A small network was trained on invented records. Each row is its activation on one of them, seen along a few directions.
Records have a field called ZAZI. Each example row is followed by its value.
The word none means that the record has no ZAZI.
Other fields move the rows too, some of them a lot.
In the rows, zero is written as 500.
Strong random noise was added to every row along 3 fixed directions; ignore it. To show where, here is one row again and again, with new noise each time:
[456 515 535 559 522 523 484 566 377 393 572 594 622 603 355 582 581]
[822 439 322 494 515 652 410 344 519 531 419 378 599 572 561 367 614]
[597 468 448 485 531 567 462 499 477 517 497 525 600 593 446 490 577]
[443 625 528 591 407 432 453 509 464 370 603 526 387 445 577 512 388]
[518 545 478 475 459 472 460 516 556 541 534 528 422 486 579 471 415]

[427 454 514 402 560 449 533 614 610 596 537 637 506 573 486 498 492]
keza
[471 556 516 499 422 461 515 474 527 534 511 490 394 372 587 471 407]
konib
[395 648 548 555 391 392 470 583 524 437 706 710 378 450 584 496 343]
bule
[737 325 382 349 507 701 533 405 575 793 289 385 580 449 467 423 625]
none
[376 378 591 363 608 570 600 643 401 703 430 628 723 585 195 649 641]
zevob
[389 441 576 539 651 472 534 536 401 364 431 399 625 642 350 617 616]
none
[538 562 479 495 314 494 509 394 590 589 430 353 226 210 715 425 318]
none
[435 601 535 547 356 451 509 537 520 483 640 646 367 361 575 475 381]
mipad
[415 469 502 352 571 391 496 661 720 650 564 672 429 599 569 465 401]
tapo
[687 438 382 378 547 562 453 413 600 695 376 383 501 531 591 407 502]
talo
[616 620 446 698 423 518 419 368 372 243 628 496 532 494 565 438 527]
roze
[697 499 350 454 482 471 434 365 724 559 456 372 335 460 802 292 400]
keza
[210 592 708 705 440 484 581 626 163 210 666 679 642 475 188 732 599]
konib
[414 545 542 422 445 454 509 562 535 638 507 550 395 422 529 533 374]
talo
[610 505 447 631 505 580 438 464 386 284 579 531 647 612 428 484 640]
soz
[508 371 461 277 731 447 480 617 706 742 419 534 571 756 489 493 510]
tam
[546 567 466 593 468 484 454 501 483 363 667 656 542 558 529 442 516]
rom
[411 510 528 535 654 377 447 578 539 345 568 519 535 724 499 535 495]
soz
[865 471 298 467 429 655 411 257 557 624 355 271 464 413 685 315 514]
talo
[569 451 455 467 489 568 513 524 532 560 534 612 563 521 463 457 569]
keza
[611 451 428 420 505 563 468 540 587 619 526 613 552 566 501 437 531]
soz
[567 502 463 488 481 543 463 511 499 527 526 552 533 535 488 484 513]
tam
[426 593 543 671 564 414 453 430 361 208 543 372 519 576 509 555 510]
numit
[547 477 451 361 554 464 482 542 654 705 521 611 500 567 570 427 453]
roze
[289 581 638 502 384 444 566 586 418 561 548 590 395 325 438 610 376]
zevob
[388 442 590 485 551 559 580 609 355 528 519 648 706 563 230 628 649]
konib
[438 517 541 568 456 536 507 609 416 404 646 715 587 539 364 554 564]
tapo
[515 518 502 531 498 527 494 450 406 474 482 453 550 486 461 520 534]
numit
[449 525 516 542 519 451 502 543 496 405 598 607 531 560 489 496 517]
mipad
[502 489 517 498 482 551 527 460 408 540 440 446 547 437 432 532 535]
zevob
[486 566 488 505 467 435 473 563 575 489 667 710 468 533 569 442 433]
rom
[359 546 559 342 450 404 527 708 662 758 649 838 396 482 526 510 323]
bule
[610 580 461 700 414 580 449 440 335 252 684 642 625 529 442 467 606]
rom
[492 555 497 485 384 479 509 529 574 573 596 635 385 383 586 443 399]
mipad
[530 617 495 733 474 486 431 415 321 155 650 513 586 561 489 499 568]
roze
[581 461 439 348 498 526 478 547 642 737 474 571 468 518 555 442 446]
tam
[479 643 525 675 380 487 454 504 371 277 707 660 499 476 493 513 471]
bule
[407 505 544 406 526 447 526 559 530 638 483 537 474 487 488 537 438]
numit
[552 392 454 502 707 518 460 560 508 395 529 565 731 814 375 500 687]
tapo

Here are new rows. What is ZAZI for each?
[513 546 521 584 422 565 504 444 337 434 516 487 548 420 425 539 540]
numit
[216 626 682 608 408 413 565 583 301 365 593 573 450 366 380 667 420]
zevob
[810 453 316 501 501 615 399 361 582 500 462 411 547 564 625 330 574]
soz
[410 445 559 398 535 518 574 608 488 664 496 641 596 514 353 565 548]
konib
[543 638 499 765 334 538 463 402 312 167 673 543 494 396 513 476 530]
mipad
[302 568 601 537 464 407 539 648 473 423 671 732 483 503 435 568 453]
mipad
[490 538 510 563 523 493 478 528 422 401 616 631 614 595 427 518 562]
roze
[593 473 477 603 445 618 512 379 359 379 415 342 557 419 438 517 611]
none
[555 588 453 582 432 453 421 461 546 362 593 495 395 483 654 420 416]
soz
[529 616 484 680 398 487 427 459 418 232 645 530 459 477 564 470 476]
soz
[665 477 393 371 484 531 470 393 637 732 390 388 416 423 668 373 428]
numit
[337 445 600 376 562 515 564 689 435 675 508 692 629 586 258 655 546]
talo
[431 622 561 719 439 504 468 545 274 187 734 706 629 570 357 580 576]
bule
